A small network was shown many inputs. Here are its activations along a few directions, one row for each input.
In each table, some parts of the input vary, and every possible input appears once, in random order.
A made-up example of a description, with smaller parts first: line(6) and (point or ring(9) or (values(2) and ring(5))).
Shared parts are said once, and a part with two or three values counts as separate values.
In the rows, 128 means zero.

Other details of the inputs shift rows strongly along three fixed directions, in all tables alike. That doesn't count.

Table:
x1: 88  90  132  179  116  124  139  179  149  111  99
x2: 144  208  116  133  118  98  155  68  156  142  131
x3: 143  76  159  143  138  167  127  164  133  157  114
x4: 141  222  104  106  108  83  147  66  141  138  133
x5: 195  159  127  104  157  160  129  79  116  174  151
x6: 122  120  116  99  100  97  90  126  87  67  134
x7: 84  94  158  153  116  154  145  193  158  103  156
x8: 119  142  140  107  139  109  89  136  122  105  139
x9: 189  67  106  148  132  179  117  148  99  155  123
x10: 189  158  114  94  156  144  87  104  94  151  160
x11: 83  109  126  146  100  116  152  149  147  113  101
x12: 125  193  143  110  143  117  166  72  154  155  135
x13: 94  132  114  140  113  102  137  142  130  102  115
x14: 207  130  104  111  117  164  102  102  95  146  130
x15: 121  192  147  107  130  116  166  75  145  160  132
x16: 94  94  142  149  96  117  140  164  136  99  99
x17: 57  139  155  138  125  106  187  125  167  148  118
x18: 122  126  152  103  132  117  103  138  124  109  129
x19: 110  164  117  118  85  104  130  130  137  66  167
x20: 109  139  131  133  106  108  153  116  135  106  111
x21: 157  106  151  157  150  183  172  120  145  199  123
x22: 173  185  124  104  141  134  144  84  143  197  138
x23: 169  187  112  96  105  115  127  65  117  129  133
x24: 163  100  117  170  126  174  178  128  140  185  109
x25: 97  141  138  171  110  122  207  93  171  153  110
x26: 70  142  141  158  101  105  194  116  166  121  99
x27: 105  109  109  118  109  100  107  157  109  81  118
x28: 63  115  156  144  129  123  173  151  161  143  106
x29: 176  181  102  94  107  110  120  83  114  140  130
x30: 182  102  108  112  123  149  80  133  92  102  129
x31: 47  134  158  160  140  102  185  121  183  132  127
x32: 87  151  112  137  110  89  143  116  134  106  130
x33: 55  134  132  190  119  103  189  121  180  123  114
x34: 148  162  138  158  163  162  177  95  167  203  130
x35: 140  84  139  127  139  166  118  162  125  158  121
x36: 131  118  136  131  145  146  106  149  126  144  132
x37: 185  95  145  125  142  179  112  144  116  174  126
x38: 129  101  120  128  119  112  93  156  119  78  117
x39: 87  60  159  134  123  144  111  187  127  110  112
x40: 117  120  110  128  115  111  90  152  109  83  123
x41: 117  155  111  119  119  93  109  114  113  79  137
x42: 114  141  110  100  110  88  83  122  111  57  131
x43: 96  107  132  101  132  106  81  169  98  87  140
x44: 138  54  130  139  149  169  106  178  110  151  132
x45: 109  141  127  125  103  102  146  107  127  101  122
x46: 149  85  135  127  155  162  92  156  121  130  131
x47: 120  113  104  118  115  107  93  152  94  80  129
x48: 147  97  150  169  161  180  174  122  158  194  128
x49: 188  95  101  156  136  175  145  133  121  177  121
x50: 69  87  149  151  140  128  136  188  141  123  112
x51: 78  119  160  132  125  114  154  127  143  127  129
x52: 163  145  101  98  110  110  95  122  103  111  130
x53: 94  118  118  143  105  116  147  146  144  117  106
x54: 107  151  127  68  121  78  58  146  96  77  147
x55: 124  93  153  156  147  169  150  146  155  164  116
x56: 180  193  90  114  122  131  131  74  124  162  136
x57: 194  65  127  160  126  183  123  157  119  157  107
x58: 169  45  125  153  128  170  98  184  111  115  108
x59: 59  144  154  151  142  104  180  120  176  132  125
x60: 160  175  97  86  117  98  68  95  94  80  146
x61: 73  104  120  151  108  102  153  148  138  104  115
x62: 128  142  107  92  118  90  79  124  93  49  134
x63: 132  162  106  100  120  88  104  98  108  73  140
x64: 121  211  128  101  133  103  147  79  151  163  141
x65: 141  168  111  144  130  124  149  93  142  136  127
x66: 116  143  120  116  114  101  128  114  123  87  121
x67: 149  186  122  77  133  110  123  69  112  152  156
x68: 100  154  129  101  133  96  111  118  118  116  150
x69: 129  202  140  82  124  101  140  65  122  141  148
x70: 135  57  131  174  121  170  151  164  128  137  105
x71: 104  158  127  72  121  89  90  124  111  102  143
x72: 100  165  138  114  140  105  123  122  132  123  136
x73: 84  100  124  154  120  102  135  142  139  81  121
x74: 132  94  139  68  128  119  48  163  66  63  139
x75: 197  82  115  106  157  179  81  155  82  159  145
x76: 172  95  132  150  166  183  116  142  123  169  140
x77: 90  94  156  129  127  127  133  148  125  119  130
x78: 163  147  118  163  134  155  191  83  158  179  119
x79: 102  84  129  157  118  123  139  144  133  98  117
x80: 164  167  107  164  137  145  175  88  147  180  129
x81: 187  102  136  145  164  183  121  135  140  183  129
x82: 182  112  120  114  155  169  111  136  110  175  136
x83: 62  111  130  190  117  110  177  148  165  121  112
x84: 141  126  132  137  154  144  120  129  122  156  147
x85: 121  110  137  76  120  110  67  162  89  91  133
x86: 203  182  121  105  153  147  107  91  119  185  153
x87: 111  66  141  115  151  137  72  188  102  78  126
x88: 72  128  150  140  136  118  128  148  154  118  126
x89: 114  148  154  128  127  134  161  103  156  164  123
x90: 234  110  89  114  148  169  60  136  67  128  141
x91: 136  98  121  158  123  154  163  142  137  151  102
x92: 89  161  136  113  137  96  119  106  134  110  152
Each input here is: values(2) and (point or (line(5) and ring(9))).
The inputs of x21 and x45 match in every part but the values(2) part. If x81 is changed in the same way as x21 into x45, which row does it become?
Answer: x38
The inputs of x50 and x13 match in every part but the values(2) part. If x12 is changed in the same way as x50 into x13, which row does it become?
Answer: x66
Change only the values(2) part in x39. List by row number the other rows that result.
Answer: x14
Change only the ring(9) part in x22. List by row number the other rows that result.
Answer: x3, x8, x18, x37, x54, x81, x85, x86
Change only the values(2) part in x56. List by row number the other rows that result.
Answer: x64

Table:
x93: 131  110  150  148  118  155  213  99  157  215  77
x94: 97  167  151  108  108  100  145  101  147  104  128
x95: 52  154  151  113  116  64  133  112  144  60  126
x96: 72  172  153  57  97  59  92  123  108  40  148
x97: 47  133  144  81  90  57  135  132  116  97  85
x98: 181  178  101  108  128  136  129  101  122  165  141
x99: 33  172  151  125  102  53  153  118  167  78  114
x100: 201  138  101  116  137  168  119  109  107  176  152
x101: 94  175  147  122  138  101  159  76  157  123  134
x102: 85  138  162  146  142  123  172  109  161  139  130
x103: 201  152  119  87  136  150  83  110  99  140  146
x104: 180  178  123  63  136  127  82  106  100  137  156
x105: 162  125  136  107  152  151  98  124  105  149  154
x106: 107  45  148  139  154  151  83  200  104  101  127
x107: 125  47  123  152  107  137  96  180  102  64  114
x108: 141  61  118  117  131  140  67  165  67  64  141
x109: 145  70  105  99  136  129  38  174  54  59  148
x110: 75  154  127  145  123  94  172  103  154  107  122
x111: 96  55  147  184  135  152  137  197  155  136  97
x112: 114  66  142  117  134  142  71  214  106  104  124
x113: 94  105  158  128  138  129  127  147  131  120  139
x114: 154  72  97  123  118  129  59  180  78  73  124
x115: 126  134  129  173  138  156  196  108  163  190  130
x116: 201  151  106  101  136  153  107  84  93  147  162
x117: 94  36  131  201  148  164  145  209  140  144  104
x118: 218  185  101  93  141  142  87  86  106  166  144
x119: 168  165  127  128  165  150  143  82  142  182  140
x120: 189  153  100  129  135  139  129  83  117  141  137
x121: 150  131  107  104  124  130  97  139  101  127  149
x122: 125  57  133  162  108  156  128  179  123  97  109
x123: 179  170  118  113  153  136  121  82  127  158  141
x124: 43  180  158  128  121  84  176  120  180  147  128
x125: 149  144  109  185  123  150  186  116  171  190  104
x126: 131  66  140  111  122  141  65  189  93  75  125
x127: 66  185  131  77  99  43  88  120  121  49  130
x128: 53  173  128  109  106  54  145  91  134  53  133
x129: 51  162  128  112  84  57  131  132  137  53  119
x130: 139  37  112  144  143  155  75  195  87  85  122
x131: 86  42  136  185  135  159  144  200  138  133  115
x132: 133  133  139  172  123  166  217  95  177  191  129
x133: 128  93  113  168  133  141  140  147  135  125  113
x134: 152  122  95  115  108  118  79  142  94  88  125
x135: 164  142  104  148  123  150  144  126  138  167  120
x136: 156  142  109  160  119  138  161  106  148  154  117
x137: 116  163  140  72  119  98  90  127  111  93  145
x138: 49  172  123  187  121  85  215  107  200  149  101
x139: 202  161  97  107  131  131  110  71  98  120  147
x140: 82  106  155  151  145  137  151  155  154  155  128
x141: 159  120  139  176  157  175  178  108  170  194  115
x142: 107  108  146  101  130  126  95  159  113  108  145
x143: 145  135  121  192  126  168  208  119  182  207  104
x144: 183  152  102  155  156  158  158  87  142  193  132
x145: 134  137  110  168  149  140  165  116  153  174  120
x146: 157  127  130  167  126  172  193  118  161  187  121
x147: 151  120  133  163  134  166  181  101  145  175  137
x148: 134  60  121  126  152  141  50  199  92  93  123
x149: 144  29  146  111  112  160  109  171  81  128  86
x150: 150  145  121  142  122  146  166  117  145  163  126
x151: 149  147  101  150  136  132  145  104  140  150  122
x152: 220  192  91  41  163  117  27  78  58  122  174
x153: 124  21  128  193  119  165  128  203  127  106  98
x154: 40  149  139  72  87  43  127  129  113  93  89
x155: 112  114  155  103  133  125  106  132  110  102  149
x156: 149  138  146  162  164  171  181  95  162  204  131
x157: 244  191  93  44  141  138  35  90  65  141  163
x158: 76  174  138  81  96  56  94  113  121  45  134
x159: 106  26  156  193  135  172  143  204  152  130  96
x160: 107  186  106  141  108  86  161  95  155  130  118
x161: 214  168  87  82  143  140  75  93  72  151  169
x162: 222  192  94  68  141  122  56  81  82  139  157
x163: 87  57  144  183  149  152  137  192  159  136  98
x164: 159  140  109  107  120  133  108  132  109  129  138
x165: 110  29  139  197  115  176  154  204  146  124  94
x166: 177  136  147  128  144  180  158  94  142  193  149
x167: 62  169  151  115  95  80  212  82  164  165  83
x168: 124  29  123  191  116  166  125  205  129  111  94
x169: 37  169  134  98  91  53  140  121  137  63  140
x170: 106  112  137  112  149  119  90  155  111  109  138
x171: 39  156  150  101  123  60  121  121  137  58  132
x172: 164  146  129  131  131  143  130  110  138  153  125
x173: 167  137  134  127  129  141  126  101  129  136  131
x174: 31  161  155  144  87  77  203  114  181  94  114
x175: 81  186  117  129  127  85  161  88  147  124  137
x176: 164  160  134  115  147  154  140  103  139  191  149
x177: 187  169  119  93  136  139  98  107  114  152  140
x178: 103  40  156  121  130  151  82  205  104  89  135
x179: 82  165  161  125  119  111  175  111  172  140  126
x180: 171  132  108  156  115  153  151  106  138  148  118
x181: 172  120  140  152  132  170  149  111  147  163  119
x182: 209  148  96  102  110  140  93  87  88  110  142
x183: 139  121  144  163  163  171  162  135  157  211  132
x184: 48  175  136  94  89  58  145  105  137  66  144
x185: 150  142  125  128  163  142  123  112  133  162  136
x186: 155  60  110  105  135  140  43  174  55  62  145
x187: 72  198  137  92  137  66  120  101  133  110  146
The inputs of x187 and x102 match in every part but one. If x160 is changed in the same way as x187 into x102, which row does it become?
Answer: x107
The inputs of x163 and x141 match in every part but one. If x177 is changed in the same way as x163 into x141, which row does it become?
Answer: x126
The inputs of x186 and x108 match in every part but one. If x113 is changed in the same way as x186 into x108, which row does it become?
Answer: x155
What is each input in this table made of?
Answer: line(5) and (point or (values(2) and ring(9)))
Change only the line(5) part in x143. List by row number the other rows that result.
Answer: x122, x129, x135, x165
Start at x151 and move only the ring(9) part, one step at a time. The first step leads to x144. Which rows follow, in order?
Answer: x175, x131, x100, x164, x143, x134, x114

Table:
x188: 158  74  137  114  135  166  101  150  98  131  138
x189: 111  170  103  131  76  81  154  90  134  79  124
x190: 117  146  133  166  136  147  178  125  169  161  138
x191: 134  148  117  149  154  139  160  102  149  176  134
x192: 131  92  147  136  142  155  141  138  140  151  110
x193: 153  141  108  130  146  138  123  132  125  149  140
x194: 167  180  92  132  99  105  148  72  134  114  114
x195: 141  160  130  140  132  136  148  107  152  193  126
x196: 154  147  114  71  123  119  86  126  83  121  136
x197: 143  92  140  123  123  160  127  161  115  133  129
x198: 77  174  131  114  124  90  137  97  140  96  152
x199: 132  132  134  137  141  143  177  102  152  192  118
x200: 91  95  149  122  133  108  91  157  106  75  120
x201: 84  115  153  120  116  110  140  161  141  104  105
x202: 123  82  137  174  159  168  141  155  154  147  116
x203: 152  76  130  141  151  156  107  153  99  148  125
x204: 124  95  140  109  115  127  69  170  102  92  143
x205: 166  170  73  99  93  90  99  87  87  89  128
x206: 30  89  167  158  116  100  153  163  147  83  120
x207: 202  145  106  107  155  153  84  122  105  135  149
x208: 95  165  147  118  118  96  124  119  154  119  124
What is each input in this table made of?
Answer: values(3) and (point or ring(6))
The inputs of x208 and x204 match in every part but the values(3) part. If x200 is changed in the same way as x208 into x204, which row does it become?
Answer: x206
Start at x191 and move only the ring(6) part, one step at a time. The first step leads to x193. Which rows follow, in order?
Answer: x195, x196, x199, x203

Table:
x209: 132  128  140  86  123  118  90  122  91  110  149
x210: 122  54  126  176  152  167  109  207  128  123  124
x211: 71  211  152  78  118  69  154  74  142  110  147
x212: 35  138  132  142  109  65  121  157  141  67  132
x213: 107  100  134  114  113  117  123  165  113  116  104
x214: 111  143  128  155  136  132  150  131  152  174  124
x215: 150  141  103  111  121  127  110  136  109  135  117
x216: 62  100  153  115  132  103  113  181  123  97  122
x217: 191  142  127  132  114  163  149  87  132  162  126
x218: 26  139  158  116  109  77  142  140  143  55  137
x219: 197  81  103  149  128  170  86  163  104  134  117
x220: 44  106  160  176  126  110  163  164  181  86  118
x221: 190  181  83  87  120  113  87  96  89  113  146
x222: 131  191  112  93  93  75  110  84  116  69  140
x223: 195  182  96  85  116  121  86  92  100  143  128
x224: 144  87  165  158  152  184  160  141  160  183  117
x225: 79  91  140  128  97  114  131  162  120  68  115
x226: 110  211  96  83  109  58  107  84  122  84  154
x227: 154  117  134  81  102  120  82  127  88  97  122
x228: 100  83  136  125  124  126  124  171  126  130  114
x229: 115  122  142  202  149  166  210  129  188  179  126
x230: 153  77  140  149  136  181  160  140  141  185  118
x231: 129  90  134  209  136  164  207  119  175  190  80
x232: 68  65  145  148  108  128  140  174  139  86  121
x233: 86  199  152  99  116  85  149  75  157  96  147
x234: 191  130  104  149  138  169  149  103  135  168  145
x235: 174  94  123  81  117  145  77  146  69  105  128
x236: 137  212  145  100  142  109  158  65  161  178  136
x237: 118  164  100  70  115  81  73  125  97  90  142
x238: 118  145  140  159  151  145  159  131  177  180  114
x239: 224  119  96  104  160  159  63  97  61  145  157
x240: 126  58  144  142  115  147  115  187  121  132  91
x241: 50  101  155  126  117  92  120  173  127  102  120
x242: 154  127  138  182  172  172  186  93  174  202  115
x243: 74  109  137  144  132  103  103  176  145  75  125
x244: 156  147  137  147  132  160  167  87  144  177  147
x245: 126  56  131  169  133  157  107  184  115  106  136
x246: 93  236  117  140  129  80  233  12  190  182  125
x247: 150  181  117  131  154  142  150  102  148  190  136
x248: 172  109  101  120  136  139  111  116  89  123  118
x249: 223  123  98  97  173  165  68  101  65  141  156
x250: 190  86  100  117  122  155  75  157  75  89  138
The inputs of x215 and x237 match in every part but one. If x225 is changed in the same way as x215 into x237, which row does it become?
Answer: x232
What is each input in this table made of?
Answer: line(6) and (point or ring(6))
Which other rows agree with x227 in the line(6) part? List them by row number.
Answer: x217, x219, x222, x223, x231, x240
Change only the line(6) part in x245. List by row number the other rows that result.
Answer: x220, x222, x229, x234, x250
Start at x236 and move only the ring(6) part, one step at a time. The first step leads to x238. Which rows follow, in order?
Answer: x243, x220, x233, x224
